These are the activations of a small neural network, seen along a few directions. Each row is one input.
Each table varies a few parts of the input and shows all the possible inputs, shuffled.
A made-up example of a description, with smaller parts first: one of 6 places along a line, together with either a single point or one of 9 places along a line or (one of 2 separate values, together with one of 5 places around a ring).
Shared parts are said once, and a part with two or three values counts as separate values.

Other details of the inputs shift rows strongly along two fixed directions, in all tables alike. That doesn't count.

Table:
x1: [ 27 -23 -41  -4  -5  -7   7 -19  20  -7 -13 -31  -4 -19  10]
x2: [  9   3 -16  -2 -12 -22   7   3  17  -1   5   3   0   7  -3]
x3: [ 31 -20 -41  -2   4 -17  -6  -6  19   0 -20 -11  -8  -6 -21]
x4: [  1  21  -1  -5 -16  -5   4   1  -5   6   2  19   5   3  31]
x5: [-7  7  2 -2 16 -2  7  1 -7 19  6  0  3 -6 -1]
x6: [-29  -3  23  15  37  32 -22   3 -33  14 -16 -14  -1   2 -25]
x7: [-17  10  20  -3  -6  -5   9  12  -7   2  13  21  -1  20  -1]
x8: [-27 -34 -21  30  42   8 -40  -7  -9 -22 -28 -48  -6  -3   2]
x9: [-33 -18  13  16  32  32 -22  -7 -32   1 -11 -28  -8  -6   8]
x10: [ -5  14  25  -2 -20  -5   6  12 -11  -7  21  30   6   9   9]
x11: [ 14   3  -8   4   0 -13  -1  -2  11  -2  -8   7   1  14 -12]
x12: [  1  31  42 -11 -25   3  15   1 -13  16  30  36  12  -3  18]
x13: [-38 -18  10  12  42  26 -21   0  -6  -3  -6 -25 -11  -1 -18]
x14: [ 20   7  -6  -6   6  -1   6  -5   4  14  -6   3   0  -4 -11]
x15: [  4   5 -16   6   0  -9   3   9  12  10  -3  -8   1   2  -1]
x16: [-49   5  50  11  25  39 -26  13 -38   3  12   5  10   5   2]
x17: [  1  36  33 -22 -24   6  21  -1  -5   7  11  40  11  15  -9]
x18: [ 24 -19 -28   4   1 -19  -1   5  21  -9 -10 -19   5 -18   3]
x19: [ 11  -2 -10  -8 -17   0  21  -4  11  10  11   7 -11 -10  -8]
x20: [-14  17  20  -6 -15   0   3  -3 -13 -13   9  26  -1  12  23]
x21: [ 25 -18 -21  -2 -12 -21   7  -6  27 -18 -18  -8 -13   2 -24]
x22: [ 13   9  -1  -3 -21 -13   6  10   9  -6  14  19  14   6  12]
x23: [  5  -7  -3 -18 -19   8   9  -7   9 -13   1  -9  -3   3  13]
x24: [ 35  -8 -25  -3 -13 -12   9  -4  20  -2   3 -16  -1 -24   2]
Each input here is: one of 4 places along a line, together with one of 6 places around a ring.
Q: The inputs of x15 and x5 match in every part but the place on the ring of 6. If x18 is changed in the same way as x15 into x5, which row does it become?
A: x24
Q: Change only the place on the ring of 6 in x20. List by row number the other rows that result.
A: x1, x4, x8, x9, x23

Table:
x25: [-21 -25   3  13  18  18 -17   0 -14 -15  -4 -26  -6  -9   9]
x26: [-24 -11   8  14  31  12 -18   8  -8   3 -10 -21  -5   3 -18]
x27: [  2  21  18  -4 -11  -6   6   5 -11  10  11  29   7  10  -1]
x28: [-29 -14   2  18  24  12 -22   8 -19  -5  -1 -18  -1   0  16]
x29: [ -1  27  17 -14  -9   5  12  -4  -8  20  12  23   5   4   6]
x30: [  7  -6  -8   2  -2  -9   8  -2  15   2   1  -7  -4  -3 -13]
x31: [ 35 -39 -44  -8 -28 -18  18 -16  40 -32 -13 -25 -11 -23   4]
x32: [  6  27  18 -10 -18  -5   9   7  -8   7  12  36  11  14   2]
x33: [-23 -11  14   7  10  19 -17   3 -15 -17  -5 -12   0   2  14]
x34: [-3 27 23 -5 -7  0  3 12 -8  6 12 29 10 12 -3]
x35: [ 17  -1 -16  -2  -2  -3   6 -11   8   6 -10 -10  -5  -7  -2]
x36: [-21 -12   7  17  31  13 -24   9  -9   1  -9 -14  -3  -1 -16]
x37: [-22 -21   6   9  24  27 -21  -5 -18  -7  -7 -30  -2 -16  18]
x38: [ 48 -21 -44  -8 -14 -21  17 -16  33  -3 -14 -18  -4 -23 -13]
x39: [ -5  24  12  -9 -24  -5   8   8  -7  -7  17  28  14  13  32]
x40: [-23 -10  -2  11  25  16 -21   2 -16   0  -6 -24   3  -9  25]
x41: [  7  28  16  -9 -16  -6  12   1  -7   5   8  32   5  18   3]
x42: [ 24   3 -11 -12 -22 -19  21  -2  27  -5   1  11   3   3 -10]
x43: [-17 -11   0  15  27  10 -18  -1 -15   3 -11 -18 -10   4 -14]
x44: [ -2  27  15 -15 -17  -2  11   1  -2   5  11  29   5  18  -1]
x45: [-31 -11   2  18  24  12 -26   6 -16 -10  -7 -20   0   3  16]
x46: [  3  20  16  -3 -12  -3   8   5 -11  15  16  30   4   8  -1]
x47: [ 5 23 18 -8 -7  2  7  4 -7 19 14 21 11 -2  5]
x48: [-21  -8   8  19  29  13 -23  10 -11   9  -5 -15  -5   0 -16]
x49: [  1  23  13 -14 -20  -8  16   0   0   8  14  29   2  13  -1]
x50: [ 34 -24 -42  -8 -17 -23  17 -16  39 -11 -11 -19 -13 -11 -18]
x51: [ 25 -31 -39  -3   5  -9   8  -9  32  -5 -19 -37  -8 -24 -16]
x52: [ 27   6 -11 -10 -24 -21  21  -9  16  -1   0  16  -3   4  -6]
Q: The inputs of x45 and x39 match in every part but one. If x52 is changed in the same way as x45 into x39, which row does it become?
A: x41
Q: What is each input in this table made of?
A: one of 4 places along a line, together with either one of 2 separate values or one of 5 places around a ring
Q: Change only the choice among 2 separate values in x39. List by row number the other rows that result.
A: x33
